Each row has a name. Each piece below is followed by the name of the row it came from, unless a question asks for something else. Each question is about the rows just above it.

Columns, left to right: E P R S H
[111  75  95  75 146]  q156
[179 140 184 134  80]  q420
[104 167 105 178 151]  q218
[175 131 153 119  81]  q927
[107 128 115 134 149]  q350
[105 122  85 126 149]  q926
[118 128  91 128 136]  q924
[165 142 183 139  93]  q544
[163 107 137  95  94]  q186
[146  80 121  76 112]  q13
[120  90 120  94 139]  q953
Is [146  80 121] printed in one of the named rows, side by side and in this order? | yes
asked: [128 136] | q924
Which column holds [ 80 151] top down? | H
q186 without one entry, shuffled: [107 163 137  95]. Gone: | [94]
Shuffled q218 with one entry gone: [151 178 105 167], missing | [104]

Columns, left to right: M N W L U D
[109 136 106 120 101 180] : q90
[136 106 109 101 120 122] : q241
[153 105 114  96 103 118] : q823
[107 115 103 120 149 129] : q57
asked: [136 106 109 101 120] | q241
Does one of the named rows hold [ 96 114 105] side by side, in this order? | no
Shuffled q823 with one entry gone: [153 118 114 105  96], missing | [103]

Columns, left to right: X G A K T J Y
[123 104 183 105 145 180 163] -> q634
[160 141 160 163 182  60 169] -> q640
[109 192 108 108  63 113 159] -> q407
[163 182  63 169 145  69 187] -> q400
[ 69  86 193 107 149 140  84] -> q810
[118  75 141 108 102 118  65] -> q489
Which column holds [105 163 108 169 107] top down? | K
Does one of the named rows hold [104 145] side by side, in this order? | no
q634 without one entry, shuffled: [145 105 123 180 183 163]. Gone: | [104]
Among the named rows, does one hold [169  60] next to each other, in this order? | no
asked: [163 182  60 169] | q640
Which column holds [145 182  63 145] top down? | T

Columns, left to right: F Z C V
[ 95 122 123 184] = q381
[150 113 151 169] = q301
[114 118 158 149] = q818
[154  73 131  79] = q691
Among the named rows, does one hold [118 158] next to each other, in this order? | yes
Which entry of q301 is missing from [150 169 113]? | [151]
[ 95 150 114] is in which column, read top down? | F
q691 without one entry, shuffled: [ 73 154 131]. Gone: | [79]
Shuffled q381 with one entry gone: [122 184  95], missing | [123]
Where do [ 73 131  79] appear? | q691
q691 without one entry, shuffled: [ 73 154  79]. Gone: | [131]

Columns, left to right: baza Vatof Gituf zurum
[104  96 126 117] -> q357
[158 117 108  91] -> q93
[106 141 121 110] -> q934
[158 117 108 158] -> q653
[ 57 173 106  69] -> q942
Which column holds [117  91 110 158] top down? | zurum
Which column holds this, read top down? [108 121] | Gituf

Columns, left to right: gora rezop Kizi buku sugu riro Mev rur Felug los
[135 121 124 127 127 113 130 157 110 126] = q984
[138 119 127 125 128 116 126 160 126 143] = q85
[158 141 128 135 127 126 126 124 133 134] = q724
[195 152 154 149 141 157 112 140 132 123] = q116
[122 126 117 140 121 127 140 129 126 119] = q229
[121 121 126 127 129 140 117 122 128 117] = q87
[146 120 179 161 158 185 103  96  70  87] = q342
Shuffled q116 with one entry gone: [140 123 152 112 154 149 157 132 195], missing | [141]
Does one of the named rows hold [195 152 154 149] side by side, in this order? | yes
asked: [121 126 127 129 140 117 122] | q87
Shuffled q342 with one entry gone: [185 120 146  87  70 179 161  96 103], missing | [158]
Shuffled q85 with one entry gone: [128 143 127 116 138 119 160 126 126], missing | [125]
Which entry of q229 is missing from [129 140 126 121 119 127 126 140 117]? | [122]
Shuffled q85 with one entry gone: [116 138 143 125 128 126 160 126 127], missing | [119]

Columns, left to right: Mize zube biz sukev
[130 125 128 127]  q169
[129 131 129 128]  q751
[129 193 189 111]  q945
[129 137 129 128]  q673
[129 160 172 112]  q499
[128 143 173 109]  q542
[129 134 130 128]  q697
[129 138 146 122]  q332
[129 134 130 129]  q338
[129 145 189 111]  q110
Which column holds this, read top down? [189 129] | biz
asked: [129 138] | q332
Does one of the named rows hold [128 130 134] side by side, in this order? | no
Which entry of q697 is missing from [128 129 134]? | [130]

Columns, left to right: pavu nor Poz tok
[ 81 108 123 187] = q123
[123  86 170 181] = q836
[152 135 120 146] = q535
[119 120 125 141] = q896
[159 120 147 159] = q773
[ 82 114 105 189] = q58
[145 149 104 106] = q517
[149 149  98 136] = q530
[154 149  96 143] = q212
[131 144  97  93] = q954
[157 131 133 156] = q971
Is [ 81 107 123 187] printed in one of the named rows, side by side and in this order? | no
Is [125 120 119] printed in one of the named rows, side by side and in this order? | no
q123 without one entry, shuffled: [108  81 187]. Gone: | [123]
Which entry of q971 is missing from [133 131 157]? | [156]
Which column holds this, read top down? [105 104  98  96] | Poz
Is [120 135] printed in one of the named rows, side by side and in this order? | no
asked: [120 147 159] | q773

Columns, left to right: suro vuki gugor Gom Momu Mogum
[207  84 114  85 128 116] : q801
[161 136 165  62 161 102] : q370
[207  79 114  85 178 116] : q859
[ 69 174 135 155  96 143] : q339
Does one of the named rows hold [127 116] side by side, in this order? | no
Which column holds this, read top down? [207  69] | suro
Which column holds [128 161 178] top down? | Momu
Shuffled q801 with one entry gone: [ 84 207 114 128 116], missing | [85]
Is [207  85 114  85 128] printed in one of the named rows, side by side and in this order? | no

Columns, left to right: Lufir Bagol mon Fid ruz
[144 170 107 147 147] : q639
[183  98  69  70 171] : q850
[184 145  73 138 137] : q470
[183 142  70 137 131] : q120
[153 112 124  69 182] : q3
[176 153  70 148 129] : q937
[182 134  76 139 118] : q335
[116  95 156  68 181] : q8
[140  86 106  69 169] : q783
[174 133  71 140 121] : q887
Which column holds this, read top down? [ 98 145 142 112 153 134] | Bagol
Which column holds [131 182 129 118 181] top down? | ruz
Among the named rows, does one hold [153  69] next to each other, in this order? | no
Is [ 95 156  67] printed in one of the named rows, side by side and in this order? | no
Which column holds this, read top down? [137 131] | ruz

Columns, left to right: Medob toza rero Silun lepu Likek mam rodid
[144 105 116 168 166  98 146 129]  q765
[130 154 126 150 165 114 139 127]  q130
[174 135 130 137 147 186  89 183]  q957
[178 113 171 119 136 172  78 176]  q618
[116  79 131 159 100  99  76 176]  q637
[134 131 108 166 155  95 128 144]  q929
[147 127 161 142 114 109 110 125]  q175
[107 121  81 175 142 105 174 152]  q435
[174 135 181 137 147 186  89 183]  q781
[117 158 123 144 145 120 167 116]  q171
[144 154 116 168 166  98 146 129]  q495
[139 156 120 178 173  84 146 133]  q740
Which row holds [156 120]? | q740
Does one of the named rows hold [130 137 147 186] side by side, in this order? | yes
q637 without one entry, shuffled: [159  79  99 131 176 116  76]. Gone: | [100]
Shuffled q637 with one entry gone: [159  79  76 116 131 176  99], missing | [100]
Which entry of q175 is missing from [114 127 161 142 109 147 110]? | [125]
Shuffled q929 with one entry gone: [144 134 131 128 108  95 166], missing | [155]
Shuffled q435 with one entry gone: [121  81 152 105 142 107 174], missing | [175]

Columns, left to right: Tev kana nugud nop kelon Fegi
[100  89 102 163 109  61]  q511
[130 154 141 134 148 117]  q487
[100  89 102 163 133 174]  q995
Among the named rows, does one hold [ 89 100] next to each other, in this order? | no
Does one of the named rows hold [100  89] side by side, in this order? | yes

Columns, left to right: zedo kop libu Kov ninep redam
[144 191 175 131 173 128]  q855
[144 191 144 137 191 151]  q876
[128 128 130 168 177 131]  q822
[128 131 173 175 131 128]  q199
[130 142 191 147 130 129]  q583
Is [173 128] printed in one of the named rows, side by side and in this order? | yes
Which column holds this, read top down? [144 130 173] | libu
Where do [142 191 147 130 129] appear? | q583
Which column holds this, read top down? [144 144 128 128] | zedo
[173 175 131] is in which row? | q199
Is [130 142 191] printed in one of the named rows, side by side and in this order? | yes
[177 131] is in which column, read top down? | ninep

Columns, left to right: gomal nolin lazu kizu vopul nulad kedo
[159 110 132 175 145 173 137]  q969
[162 145 181 134 139 134 160]  q771
[126 115 159 140 111 109 161]  q892
[159 110  73 128 119 128  85]  q596
[ 90 123 135 112  92  71 158]  q341
[171 124 117 162 158 182 118]  q12
Which entry of q12 is missing from [158 171 124 182 117 162]? | [118]
Which column holds this, read top down? [134 140 128] | kizu
asked: [159 110 132 175 145 173 137] | q969

Columns, left to right: kebe diter tonuf Masil Kur
[148 134 146 111 166] : q10
[117 124 120 143 125] : q750
[132 130 132 124 135] : q554
[135 131 134  71 135] : q346
[130 132 124 137 135] : q114
asked: [132 130 132 124 135] | q554
Does one of the named rows hold [135 124] side by side, in this order? | no
Shuffled q750 with one entry gone: [125 117 120 143], missing | [124]
asked: [130 132 124 135] | q554

Columns, left to right: kega sufa neseb nane delel zisu
[207 189 148 102  72  69] -> q708
[ 67  82 111 140 158 161] -> q560
[128 177 205 167 166 201] -> q282
Which column holds this, read top down? [111 205] | neseb
The row with [205 167] is | q282
Which entry of q282 is missing from [128 166 205 177 201]? | [167]
Shuffled q560 with one entry gone: [111 158  82  67 161], missing | [140]
Shuffled q282 with one entry gone: [128 177 201 205 167], missing | [166]
asked: [166 201] | q282

Columns, left to right: lotim Fad teni zovil lirep Loba mivez ropot Febu
[134 155  79 201 189  93 174  70 174] : q409
[134 155  79 201 189  83 124 148 117] : q170
[138 146  86  74 203  75 115 154 106] : q877
q170 without one entry, shuffled: [189 155 201 124 148  79 117 134]. Gone: | [83]
Which column holds this, read top down? [134 134] | lotim
Shuffled q877 with one entry gone: [ 86 106 146 203 154 138 115  74], missing | [75]

Columns, left to right: noro Pup vona Surip Nud Mobap vave
[156 141 175 147 110 151  92] = q770
[141 141 175 147 110 151  92] = q226
[142 110 117 130 124 130 185] = q330
[163 153 186 154 119 163  88] = q465
Among the named rows, does one hold [174 147 110 151  92] next to each other, in this order? | no
Which column holds [175 117 186] top down? | vona

Columns, left to right: vuv mufav Besu vidu bif
[119 105 138 119 171] -> q658
[124  99 146 107 203] -> q747
[ 98  90 135 110 169] -> q980
[ 96 109 149 121 108] -> q666
[121  78 136  93 198] -> q418
q666 without one entry, shuffled: [108 121 149  96]. Gone: | [109]
asked: [121  78] | q418

Columns, left to right: vebur tofo nim Kesi Mit
[103 135 116 112 109] -> q868
[ 93 129 109 110 111] -> q47
[166  92 138 124 109] -> q955
[122 113 116  88 140] -> q787
[125 139 125 121 178] -> q184
[ 93 129 109 110  92] -> q970
[126  99 112 104 137] -> q431
[127 133 124 114 168] -> q172
[126  99 112  71 137] -> q290
[ 93 129 145 110  92] -> q723
[109 140 178  92 137 168 137  92] is in which column, read top down? | Mit
asked: [133 124 114 168] | q172
Which column holds [168 137  92] top down? | Mit
[129  99 133] is in which column, read top down? | tofo

Columns, left to right: betaf finif Fet nabe fugis
[177 130 185 160  92] : q965
[140  88 185 174  96] : q450
[136 186 140 143 186] : q703
[162 105 160 159 104] : q231
[152  87 200 186  75] : q232
[188 154 170 161 101] : q458
[ 69  96 186  57 110] : q202
[146 183 100 151 191] : q604
[138  84 203 183  83] : q195
[164 111 176 184 101] : q701
[145 104 190 173  60] : q32
[140 160 200 170 186 100 203] is in which column, read top down? | Fet
Among the named rows, does one hold [ 96 186  57] next to each other, in this order? | yes
Does one of the named rows hold [159 160 105] side by side, in this order? | no
Which column holds [ 96 186] top down? | fugis
Shuffled q231 with one entry gone: [104 105 162 159], missing | [160]

Columns, left to right: Tagi Pirek Kilef soti
[115 141 140 125]  q543
[115 141 159 184]  q72
[137 157 125 207]  q185
Does one of the named rows hold [125 140 141] side by side, in this order? | no
Which column holds this, read top down? [184 207] | soti
asked: [157 125] | q185
Which column holds this, read top down? [140 159] | Kilef
q543 without one entry, shuffled: [140 125 115]. Gone: | [141]

Columns, left to right: beti fol Tidot zubas Budal kav
[139 126 150 104 152 135] = q881
[140 129 155 104 159 136] = q408
[119 132 161 127 164 144] = q472
[181 140 106 130 110 108] = q651
[170 144 133 137 141 120] = q711
[136 122 107 123  88 147] = q44
[146 129 135 110 132 139] = q104
[132 125 144 110 140 143] = q548
[185 141 108 128 107 109] = q74
[139 134 153 119 157 139] = q732
[131 132 155 123 159 136] = q21
asked: [128 107] | q74
Is [110 108] printed in one of the named rows, side by side and in this order? | yes
Where do [134 153 119 157 139] appear? | q732
Where do [155 123 159] appear? | q21
Shuffled q74 with one entry gone: [185 109 128 107 141], missing | [108]

Columns, left to right: Pul fofi nuv nisol
[155  78 147 128]  q462
[169  77 160 115]  q481
[76 81 72 71]  q936
[ 76  81  72 176]  q30
[149  76 141 130]  q598
[152  72 147 123]  q375
[159  78 152 120]  q870
[163  82 160 119]  q233
[155  78 147 115]  q615
[149  76 148 124]  q167
[ 79 147 161 118]  q274
asked: [155  78 147 115] | q615
asked: [155  78 147 128] | q462
Which column holds this, read top down? [ 81  81  76  72  78  82  78  76 147] | fofi
q936 without one entry, shuffled: [81 71 76]. Gone: | [72]
Is [76 80] printed in one of the named rows, side by side and in this order? | no

Columns, left to right: feto kika Zif nabis
[138 130 124 141]  q9
[112 163 103 116]  q424
[128 163 103 116]  q102
[147  71 133 136]  q798
[148  91 138 131]  q979
[112 163 103 147]  q821
[146 116 159 104]  q908
[117 125 101 154]  q162
[139 123 155 102]  q433
[163 116 125] is in which column, read top down? | kika
Does one of the named rows hold [125 101] side by side, in this order? | yes
Among the named rows, does one hold [148  91] next to each other, in this order? | yes
Which entry of q102 is missing from [128 103 163]? | [116]
Does one of the named rows hold [162 103] side by side, in this order? | no

Columns, left to right: tal lud niz zomi gamo Gis Rov kimim
[ 93 101 108 133 168  83 129 109] : q826
[ 93 101 126  82 168  83 129 169] : q710
[102 198 134 103 172 102 141 173] : q363
Is [103 172] printed in one of the named rows, side by side and in this order? | yes
Shuffled q710 with one entry gone: [129  82 168 126  93 101 169], missing | [83]
Which entry of q710 is missing from [169  82 129 101  93  83 126]? | [168]
q363 without one entry, shuffled: [198 103 102 134 141 173 102]. Gone: | [172]
asked: [141 173] | q363
Shuffled q826 with one entry gone: [129 133  83 101  93 168 108], missing | [109]
Which column holds [ 82 103] top down? | zomi

